Each row below holds a small network's activations on one input, seen along a few directions.
Each table varies a few parts of the input and shows all the possible inputs, shuffled.
A made-up example of a description, with smaller parts first: values(2) and (point or line(9) or (line(4) and ring(8))).
Shared parts are said once, and a part with two or three values counts as separate values.

Other details of the inputs shift rows strongly along two fixed directions, in all tables alike. That doesn't count.

Rows:
R1: [  3  -3 -15   7   0   2  -4  -1  16  -2   3]
R2: [  0  26 -31 -19  -3  19 -11  59 -98 -47  40]
R3: [-47 -11  -2 -26 -15 -32   4   0  -2  -6 -25]
R4: [11  5  0  4 11 -1 -5 -6 -1 11 -1]
R5: [-48   7  13 -15  -9 -38   9   3 -10   6 -23]
R6: [11 11  1  3  6  2  3 -6  2  8 -1]
R7: [-44  -3  22 -20 -10 -31  -4   3 -16   6 -29]
R8: [13  1 -5  1 -5 -2 -3 -8  3  9  6]
R9: [  5  25 -33 -20 -10  18 -10  63 -91 -41  36]
R10: [ 10 -13   1   3  -5  10  -5   0   8  -3  -1]
R11: [ 7 -2 -6 12  0  1  8  0 12 -4  2]
R12: [ 9  3 -5  9 -5 -5 -4 -4  6  9  9]
R13: [  6  -6   8   7   2  13   1  -6   4 -10  -1]
R14: [  9   4  -2  -5  -5   4 -10  -5  10   7   8]
R15: [  6   8 -10   6  -5  -2  -8  -5  10   8   8]
R16: [10 -6  4  5 -5 12  2  0  8 -6 -3]
R17: [ 11 -10  -9   2   0   2   2  -4  10  -2   2]
R18: [ 10 -11  -1  -1   0   5  -1   0  12  -3   5]
R19: [ 8 -2  5  2 11  9  6  2 10 -4 -1]
R20: [ -7 -13  -4  10   9  23   9  -2   2  16   4]
R21: [ 7  7 -1 12 10 -4 -5 -3  2 11  2]
R22: [ 8 -9  6  7 11 11 -5  2  4 -2 -8]
R23: [ 3 -1 -3 14  7  2  7 -6  8 -8  5]
R24: [10  4  8  1 11  2 -7 -2  2 10  3]
R25: [  8   6   9   1   2   4  -1 -10   2   2   9]
R26: [10 10  9  0  6  5  0 -2  4  7  3]
R27: [ 5 -4 -4 14 15  0  1  2  8  0 -2]
R28: [12  0  3 -2 -5  1 -5 -4  6  8  9]
R29: [  6  -3  -4   5   7   5   7  -7   1 -10   2]
R30: [  6  -8  -4   0  -5  13 -10  -2  12  -4  -2]
R31: [  9   8   1   5   3   1   2 -14   0   3   6]
R32: [ 8 -7  5  3 15  6 -1  2  8 -1 -1]
R33: [-45 -11  15 -25 -16 -30  13   6  -3  -8 -23]
R34: [ 9 -6 -3  6 16  3  1 -2  5  0 -5]
R35: [-41   1  11 -23 -20 -37  11  -2 -12   4 -22]
R36: [  9   3   0   0  -9   9 -14  -5   6   6   2]
R37: [ 6 -7 -6 -4  0  8 -6 -1 16 -4  4]
R38: [ 10   5 -10  -1  -4   1  -7  -9   6   8   5]
R39: [ 9 10 -3 10 -5 -3  2 -4  6  7  6]
R40: [-46  -6  10 -21  -4 -31  16   4  -7  -6 -31]
R41: [  5  -4   4   2   7   8   5  -3   4 -11   6]
R42: [ 4 11 -1 11  2 -2  1 -8 -2  1 10]
R43: [  6  -8 -10  10  -1  -1   1   0  12  -1   5]
R44: [ 8 -3  7  6  6 14  2  1  6 -5 -8]
R45: [10  8 11  4  1 10 -4 -3  1  6 -3]
R46: [-5 -2  0  8  4 19  3 -6 -4 27  9]
R47: [11 -4 -6  4  0  4  8 -4  9 -4 -1]
R48: [ 4  2 -3 13 11  3  7  2 10 -3 -2]
R49: [ 12  -1   5   2 -10   6  -9  -4   2   8   3]
R50: [-42   0  18 -27 -20 -34   8   2  -9   3 -18]
Each input here is: values(2) and (point or (line(4) and line(6))).
- The inputs of R44 and R45 match in every part but the values(2) part. If R29 is changed in the same way as R44 into R45, which row does it become? => R31
- The inputs of R10 and R49 match in every part but the values(2) part. If R27 is changed in the same way as R10 into R49, which row does it become? => R21
- Which other rows does R18 become when the values(2) part takes its other values? List them by row number. => R28
- Start at R38 and move only the line(6) part, one step at a time. The first step leads to R8. Which rows follow, in order? => R35, R31, R6, R4
- Which other rows does R1 become when the line(4) part takes its other values? List them by row number. => R3, R30, R37

Rows:
R51: [-15 -10   4 -16 -10 -13  -8   1   5   0 -15]
R52: [-14 -12   6 -14 -15 -12  -3  -3   3  -3 -13]
R53: [  7  -5 -19   6   4  15   0  14  -2  -5  17]
R54: [ 12  -1  -2   1  17  21  -5  13 -13  -1   6]
R55: [ 17  14 -12  -2   2   3  -4  -2 -13   2  23]
R56: [-15  -3  18 -10   8 -12   1   2  -2  -1 -20]
R57: [-27  -8   0   1  10 -12  11  -1   0   4 -16]
R58: [-18  -3  -3  -3   0 -25   4  -1   8  -9 -15]
R59: [ 22   4  -5  -2   6   8 -12  12  -4 -14   8]
R60: [ 13  18  -1   9   0  11 -16   2 -21  10  17]
R61: [ 16  -3 -18   3  -6  12  -1   9  -7 -14  16]
R62: [ 15   7   0   5   9  18   4   8 -11 -16   6]
R63: [-12  -6  13 -12  -9 -17  -1  -2   3 -10 -14]
R64: [  9  -3 -11   1  -4  25  -2   9  -5  -8  13]
R65: [13 -7 -8 -1 -1 22 -7 10 -9 -5 13]
R66: [-21 -13   7 -15  -5  -6  -6   4   4   6 -13]
R67: [-19  11  14  -3 -11 -17  -8  -7 -10  17  -8]
R68: [ 16   4 -14   7   6   3   0  12   0 -18  13]
R69: [-15  10   7  -9 -13 -22  -1  -6  -5  17  -5]
R70: [-24 -11  10  -2   1  -7  14  -2  -3   1 -12]
R71: [ 16   1 -13  -1  -8  17  -4   7  -3 -15  11]
R72: [ 20  19 -11  -2  -2   5  -3   4 -12   7  18]
R73: [ 45   5  27  37   2  13  -6 -58  72  53  -5]
R74: [ 13   5  -8  11  17   9   6  12  -7 -12  10]
R75: [ 12   5 -14  13  21   7   4   9  -9 -12   6]
R76: [-15  -5  19  -8   2 -11   6  -2  -4  -4 -18]
R77: [ 16  19  -3   7  -3   9 -11   5 -18  11  16]
R78: [  6  -4 -25   8   8  13  -2  11  -3  -5  12]
R79: [-15  -2  12  -9 -12 -13   4  -5  10 -12 -15]
R80: [-15  -6   7  -5 -10 -20   7  -2   6 -12 -10]
R81: [-21 -11  16  -9   1  -4   6  -2  -5   3 -16]
R82: [-20 -10  -5  -7 -10 -18   4   1  10  -3 -10]
R83: [ 15   3  -5   9  12  13   8   9 -14 -16  11]
R84: [-24 -15   2  -6 -11  -8   7  -1   4   1  -7]
R85: [-24  -6  14  -7  -1   0  11  -2  -2   0 -16]
R86: [ 48   5  24  33   2  10  -3 -56  73  54  -6]
R87: [ 17  16 -10  -1   1   5  -4   1 -13   5  21]
R88: [-20  -9 -11  -5  -6 -20   2  -2   8  -3 -14]
R89: [  7  -1 -11  11  16  16   7  13  -9  -5  12]
R90: [-19   7   7 -13  -8 -20   0 -13  -2   8   1]
- Describe the family of inputs behind these rows. => line(10) or (ring(5) and line(6))
- Start at R53 and move only the ring(5) part, one step at a time. The first step leads to R82. Which rows follow, in order? => R68, R74, R89
- Which other rows belong to the same alternative as R60? List them by row number. => R55, R67, R69, R72, R73, R77, R86, R87, R90
- Which other rows does R52 become when the line(6) part takes its other values? List them by row number. => R51, R61, R71, R82, R88

Rows:
R91: [-42 -13  -7 -18  -5 -27  11  11  -4  -8 -17]
R92: [-34   8  14 -19 -12 -35  -7   5 -20   9 -12]
R93: [ -5  -9  45  13 -11 -24   5 -70  78  59 -35]
R94: [ 34   2 -26   6   6  22  -7  15 -10 -30  25]
R95: [ -2 -29  45  10  -8 -16  10 -60  93  30 -45]
R96: [-34   9   9 -21 -18 -31  -2   1 -21  11 -14]
R97: [-41 -18  -5 -23 -12 -24   2   7  -4 -13 -17]
R98: [-35  11  10 -20 -16 -30  -3   2 -21  10 -15]
R99: [-38  11  11 -21 -20 -28   2  -1 -20   9  -8]
R100: [ 60 -19   6  47  10  34  -5 -52  89  23   1]
R101: [ 30  -2 -21   8   2  33  -6  23 -14 -21  22]
R102: [ 31  19 -16   7   0  23  -7   9 -28   2  38]
R103: [ 58 -16  24  50  24  45   2 -50  81  30  -6]
R104: [-39 -18   4 -26 -13 -18   4  12  -7  -9 -20]
R105: [ 25   3 -18  20  22  31   3  20 -19 -17  20]
R106: [ 27   3 -31  16   9  24   1  22 -11 -20  25]
R107: [-38   8  12 -22 -20 -29   3  -1 -20  10  -6]
R108: [ 26   0 -21  13  27  31   2  20 -18 -14  21]
R109: [-38  -9  18 -19   0 -19  12   8 -14 -16 -24]
R110: [-39  -7  12 -14   5 -26  16   8 -14 -15 -23]
R111: [-35  11  12 -20 -14 -32  -5   3 -20   9 -14]
R112: [ 26  -2 -14   8  23  38  -2  20 -18 -15  19]
R113: [ 33  25 -18   6   2  22 -12  11 -26   1  31]
R114: [ 33   6 -28  10  12  19   2  19 -10 -25  25]
R115: [ 35  23 -16   7   6  18 -18  16 -25   1  30]
- Describe the family of inputs behind these rows. => line(10) or (values(3) and ring(5))
- What sort of input is R98? => line(10)
- Which other rows does R104 become when the values(3) part takes its other values? List them by row number. => R95, R101

Rows:
R116: [-17 -12  -6 -10   1 -12  12   3   3  -5 -10]
R117: [ 14   7 -15   3   4  12   3   9  -2  10  20]
R118: [ 23  14  -9   1   7   7   2   0 -10   4  12]
R119: [-18  -2  -3  -1   1 -20  -2   6  -4  12  -9]
R120: [ 22  -4  -8   7  13  12  -6  13  -2 -14  -1]
R121: [ 19   9  -4  -6   1  18  -7  -4 -13   8  17]
R122: [-19  11   9  -3 -12  -6   7  -2 -10   9  -9]
R123: [-11 -10   5 -13   1 -12  12   4   1 -12 -14]
R124: [-22  -1   0   5  -6 -15  11   0  -7   8  -4]
R125: [-25  -9  -3   3   1 -10  12  -2   1 -12  -8]
R126: [ 24  10 -23   3 -16  -5 -12  -2   7 -18  21]
R127: [-11   5  15 -15  -6 -12   6   5  -3   2  -7]
R128: [-22  -7   2  -8  -4  -9 -11   1  -7  16  -4]
R129: [ 45  -7  34  28  12   7   6 -54  77  35 -13]
R130: [-18 -13  -5  -3   3 -13   0   8   1  -3 -17]
R131: [-16  10   3  -5   4 -20  -6  -4  -8   4 -11]
R132: [-19  -6   8   0   1  -9  11  -2  -1 -19 -12]
R133: [-14  10   5 -15  -7 -11   6  -1  -6  12  -7]
R134: [ 13  -4 -20   4  15  10   6   3   3 -14  15]
R135: [ 18  -3  -5  13   6  18   7   7  -5 -18   5]
R136: [ 38 -18  26  31  12  19  -3 -43  85  31 -25]
R137: [ 22  10   5  13   4  11   3   5 -11  -8  10]
R138: [ 17   5 -16   6   8   5   4   5  -5   6  19]
R139: [-15  -7   4 -12   5 -14  10  -1   3 -17 -10]
R140: [-19  -7  10  -4  -9  -1  11   6   0 -10 -15]
R141: [ 18  -1  -9   8  17  10  -7   9   0 -19   4]
R142: [-16   9   7   0  -8 -13   8  -5 -12   6 -10]
R143: [ 22   4   6  -6   3  17  -7   1 -10  -2  17]
R144: [ 13  -4 -17   7   8  19  -6  16   2  -3   5]
R145: [  7 -18  52  13  -1  -8 -10 -58  75  45 -35]
R146: [-16 -15  10 -14  -3  -2 -10   4  -2  -6 -16]
R147: [ 12   7 -17  14  16   3  -9   6  -4   2  16]
R148: [ 12  -5 -15  16   6  17   8   7  -3 -10   9]
R149: [ 14   7 -17   7  13   3   3   1  -3   1  23]
R150: [ 14  -8   1   5   0  28  -2   3  -7 -13  10]
R151: [ -9   3  -8 -14 -35 -21  -7   2   9  -5  -2]
R152: [ 22  14  -9   8   9   7 -10   5 -11   6   5]
R153: [-15  11   3 -12   2 -20   6  -9  -6   2  -4]
R154: [-19  12   6   0  -3 -15   7 -10 -10   0  -6]
R155: [-12   5  13  -5   6 -22  -6   1  -5  -6 -11]
R156: [19 12  6 10 -1 18  2  8 -8 -4 11]
R157: [-21 -17  -1 -17  -5  -2   3  -1   0   0  -5]
R158: [-21  -6   2 -15  -7  -9   1  -3  -6  14   3]
R159: [ -9   3  14  -6   1 -19  -5   6  -7   0 -15]
R160: [  8   1  -8  11  -2  21  -4   0 -11   8  22]
R161: [-14  -8   6 -16  -4  -5  10   7   4  -8 -13]
R162: [ 13   6 -15  10   6  12  -9  14  -3  11  13]
R163: [-20 -10  -4 -13  -4  -6  11   7   5  -1  -9]
R164: [ 19  -8  -3  -7   5  24  -3   4  -3 -11  11]
R165: [-25   2  -1   5  -1 -17   9  -5  -5   2   0]
R166: [-11   6  13 -12   3 -21   6  -3  -4  -8  -4]
R167: [  9   8 -11  15  -1  17   4   8  -6   8  18]
R168: [-26 -16   3  -6 -10   3   4  -2  -4  -2  -7]
R169: [ 28   7 -22   2 -21  -3 -11   2   5 -12  17]
R170: [  9  -3 -13  13   1  24   6  10   0  -7  10]
R171: [-22 -17   0 -11  -2  -2  -9   4  -1   1 -12]
R172: [-16   3   9 -13  -6  -8 -14  -4 -12  14 -10]
R173: [-22 -10  -6  -2   8 -15  -1   4   3  -8 -13]
R174: [ 19  16  -7   5   5  13 -11   8  -9   9   6]
R175: [ 24   2 -17  -5 -27   8 -20  -2   2  -8  22]
R176: [ 14  10   0   6  -3  23  -6  -5 -17   6  15]
R177: [-12   5  16  -9  -3 -13  -6   9  -4   3 -14]
R178: [-16  -1  23  -8 -11  -3  -1  -4 -12   0  -5]
R179: [ 18  13   4  14   9   9   2   0  -9 -13  14]
- The inputs of R117 and R138 match in every part but one. If R136 is changed in the same way as R117 into R138, which row does it become? => R120
- The inputs of R154 and R176 match in every part but one. If R173 is changed in the same way as R154 into R176, which row does it become? => R171
- Describe the family of inputs behind these rows. => line(4) and (point or (values(3) and ring(5)))
- Start at R172 and move only the line(4) part, one step at a time. The first step leads to R174. Which rows follow, in order? => R152, R131
- Start at R163 and move only the ring(5) part, one step at a time. The first step leads to R161. Which rows follow, in order? => R127, R133, R117
- Start at R158 and move only the ring(5) part, one step at a time. The first step leads to R157. Which rows follow, in order? => R164, R143, R121

Rows:
R180: [ -8 -18   2   5   8  -1   7   3  15 -15 -16]
R181: [-4  7 10  2  4 -7  0 -7 -1 12 -4]
R182: [ -8 -21  -4   5  10   6  11  -1  19  -6 -10]
R183: [ -2   2  -2  -3 -10 -10  -2  -8   8   5   0]
R184: [ -1   0   2  -4  -7 -10  -3  -5   7   7   0]
R185: [-6  4 12  2  1 -2 -1 -8 -2 11 -2]
R186: [-2 -1  3 -6 -7 -4 -6 -7  5  6 -5]
R187: [ -4   5  -3   1 -10 -11   0  -8   8   5   0]
R188: [ -6 -20   7   0   6   0  11  -5  19 -15 -15]
R189: [-3 -1  5 -3 -6 -4 -3 -6  3  8 -3]
R190: [-25  17 -20 -31  -9  -3  -5  52 -75 -31  18]
R191: [-3 10  8  1  5 -8  3 -7 -1 12 -4]
R192: [ 73  17 -20  31  16  54 -11   5  -5   1  41]
- Describe the family of inputs behind these rows. => values(3) or line(10)
- Start at R187 and move only the line(10) part, one step at a time. The first step leads to R183. Which rows follow, in order? => R184, R186, R189, R190, R192, R185, R181, R191
